Here are a small network's activations along a few directions, averaged over the inputs that share one value of a field.
Related values have similar rows: they may be neighbours, one step apart, or belong to one group.
In the rows, zero is written as 500.
Strong random noise was added to every row along 3 fixed directions; ignore it. To show where, here is one row again and again, with new noise each time:
[589 416 488 460 386 470 531 538 520 589 468 543 410 617 573]
[646 388 548 478 335 504 523 597 517 589 429 552 475 562 594]
[432 617 627 596 511 438 541 443 538 453 495 464 465 476 521]
[595 507 702 598 383 521 542 603 542 483 430 529 584 372 579]
[605 452 594 527 377 502 541 584 534 539 450 546 502 485 580]


Field PIVE:
noga: [576 432 354 406 488 560 596 549 553 532 596 494 528 477 444]
keteg: [513 644 509 536 470 523 564 562 517 489 553 529 563 405 480]
fuvez: [573 427 484 501 491 522 517 508 501 516 500 514 655 345 451]
rila: [420 595 431 453 626 440 537 458 503 522 557 532 556 487 553]
bozu: [479 359 248 392 556 542 448 519 483 480 595 572 328 577 474]
vireg: [574 381 216 397 547 587 571 675 513 549 684 634 489 436 491]
rupa: [450 570 580 493 473 438 402 461 468 510 443 480 386 693 468]
mefi: [617 278 497 494 394 574 436 536 427 491 416 397 491 598 488]
vuna: [497 483 617 552 475 474 417 517 474 514 350 545 547 527 580]
tofi: [638 500 418 418 480 597 538 641 524 512 607 531 551 327 466]
dekor: [589 417 525 441 423 537 438 639 463 574 411 604 457 559 579]
koma: [558 343 550 395 293 471 350 404 340 714 210 338 594 883 523]
dinom: [376 494 437 549 633 503 533 367 558 403 566 438 423 374 476]
kiv: [566 618 633 591 504 533 656 587 540 434 540 538 689 286 470]
pap: [482 405 263 367 524 524 495 495 525 469 636 518 273 595 439]
nukuv: [704 371 514 410 352 556 446 727 427 622 443 594 657 492 571]
paf: [314 561 512 600 646 529 431 346 501 363 552 463 493 387 452]
dig: [585 479 648 547 400 470 441 513 513 535 397 467 522 586 552]
letov: [452 483 615 540 496 448 488 432 517 523 411 515 493 560 526]
fepa: [556 489 517 501 512 593 465 539 455 477 433 500 698 343 482]
A value of PIVE combines one of 5 hidden first parts with one of 4 second parts; all combinations occur once.
fuvez and letov share the first part; fuvez and tofi share the second. Which value has the first part of tofi and the second part of letov?
Answer: rupa
kiv and dig share the first part; kiv and rila share the second. Which value has the first part of rila and the second part of dig?
Answer: vuna
paf and fepa share the first part; paf and mefi share the second. Which value has the first part of mefi and the second part of fepa?
Answer: noga

Field MIVE:
tadul: [485 718 726 629 492 378 495 551 503 566 429 605 689 455 643]
lol: [729 290 786 521 370 546 297 712 460 559 207 638 566 497 695]
kiru: [401 835 404 595 533 285 659 462 600 520 606 439 369 617 418]
fet: [441 583 742 529 550 636 415 538 282 419 382 415 932 316 509]
rukag: [401 470 234 373 535 493 396 296 519 500 650 369 132 712 292]
rovol: [436 399 380 507 640 583 409 613 535 443 522 608 444 329 548]
rotuz: [621 433 841 610 287 750 313 750 400 292 360 497 752 189 517]
koduv: [231 645 577 577 636 408 287 115 282 454 288  72 756 634 430]
zun: [683 133 321 399 441 690 510 601 541 543 463 720 476 382 566]
vuzo: [480 413 926 725 364 482 329 424 387 419  36 270 620 553 697]
kudak: [779 122 533 471 201 665 305 573 486 594 374 342 533 486 590]
baga: [783 104 494 505 284 613 583 697 681 672 499 675 378 565 573]
nop: [634 508 270 312 361 361 430 581 416 800 479 629 323 977 534]
gef: [574 484 288 262 477 570 395 487 270 619 539 374 537 696 491]
nidib: [679 325 682 406 159 466 285 514 450 592 248 289 332 845 573]
gasu: [469 650 823 671 477 507 372 555 487 303 424 538 504 461 497]
pip: [512 745 705 697 534 350 728 469 705 455 555 548 662 283 463]
mize: [148 931 338 520 843 481 765 362 557 248 893 323 493 200 268]
vimuz: [379 608 703 541 449 410 591 318 488 638 325 468 616 679 610]
kogi: [402 493 555 427 564 492 551 374 424 405 466 272 750 453 279]
A value of MIVE combines one of 5 hidden first parts with one of 4 second parts; all combinations occur once.
rukag and mize share the first part; rukag and rotuz share the second. Which value has the first part of rotuz and the second part of mize?
Answer: gef
vimuz and vuzo share the first part; vimuz and nop share the second. Which value has the first part of nop and the second part of vuzo?
Answer: gasu
rovol and fet share the first part; rovol and kudak share the second. Which value has the first part of kudak and the second part of fet?
Answer: kogi
pip and baga share the first part; pip and tadul share the second. Which value has the first part of tadul and the second part of baga?
Answer: lol

Field VID:
limuk: [670 256 553 526 412 635 489 650 526 573 406 647 633 375 601]
zakar: [436 387  54 315 625 477 543 387 574 596 768 598 132 731 415]
nunif: [568 487 445 495 481 461 645 598 515 590 513 595 552 501 594]
fazon: [570 454 564 511 468 583 410 613 464 462 447 553 598 395 531]
dider: [600 505 500 527 556 536 690 745 621 505 619 844 468 270 614]
dusis: [458 648 504 454 459 466 473 441 448 523 494 383 584 515 452]
toba: [463 666 536 612 592 432 677 518 639 385 644 516 427 342 465]
bov: [557 432 468 423 460 534 431 511 387 586 410 373 641 618 477]
tadiv: [474 374 521 438 424 569 371 427 361 425 409 320 544 537 462]
faz: [544 468 506 519 423 436 517 475 607 502 507 603 348 546 480]
The values of VID form 4 separate groups.
Which other values are in the same group as bov? Give them in the order they are listed.
Answer: dusis
Which other values are in the same group as zakar? Give them in the order they are listed.
Answer: limuk, fazon, tadiv
Which other values are in the same group as nunif? Give them in the order they are listed.
Answer: dider

Field ZIR:
digan: [665 277 373 395 408 630 458 622 435 481 483 422 628 444 462]
fisi: [562 309 510 462 480 639 434 637 455 497 450 685 480 363 599]
ded: [655 233 602 482 334 663 314 616 441 443 351 555 578 405 607]
badub: [451 685 485 542 575 496 529 503 450 536 493 474 762 375 525]
gup: [911 190 441 241  73 579 512 782 470 821 363 539 488 830 588]
dogur: [646 407 499 357 259 414 456 590 368 765 314 488 464 901 594]
boluz: [310 806 831 661 671 485 417 435 411 396 322 368 864 282 496]
sir: [385 605 667 651 549 401 520 463 600 398 520 486 368 490 509]
nulev: [279 724 728 666 616 392 402 345 521 383 470 490 350 606 485]
mus: [513 499 553 599 487 441 540 415 627 482 483 556 306 537 537]
sot: [552 172 427 414 417 592 387 467 514 561 412 475 366 584 540]
dunif: [640 492 418 496 593 591 753 645 602 558 636 745 787 131 549]
beki: [634 262 144 289 357 523 464 478 433 594 619 455 353 717 386]
zopep: [377 704 635 580 481 319 498 297 462 536 385 282 517 742 490]
labi: [637 410 663 438 247 577 218 558 317 497 283 159 640 675 439]
The values of ZIR form 5 separate groups.
Which other values are in the same group as fisi? Give them in the order they are listed.
Answer: ded, sot
Which other values are in the same group as badub? Give them in the order they are listed.
Answer: boluz, dunif
Which other values are in the same group as labi? Give them in the order they are listed.
Answer: digan, beki
Which other values are in the same group as gup? Give them in the order they are listed.
Answer: dogur, zopep
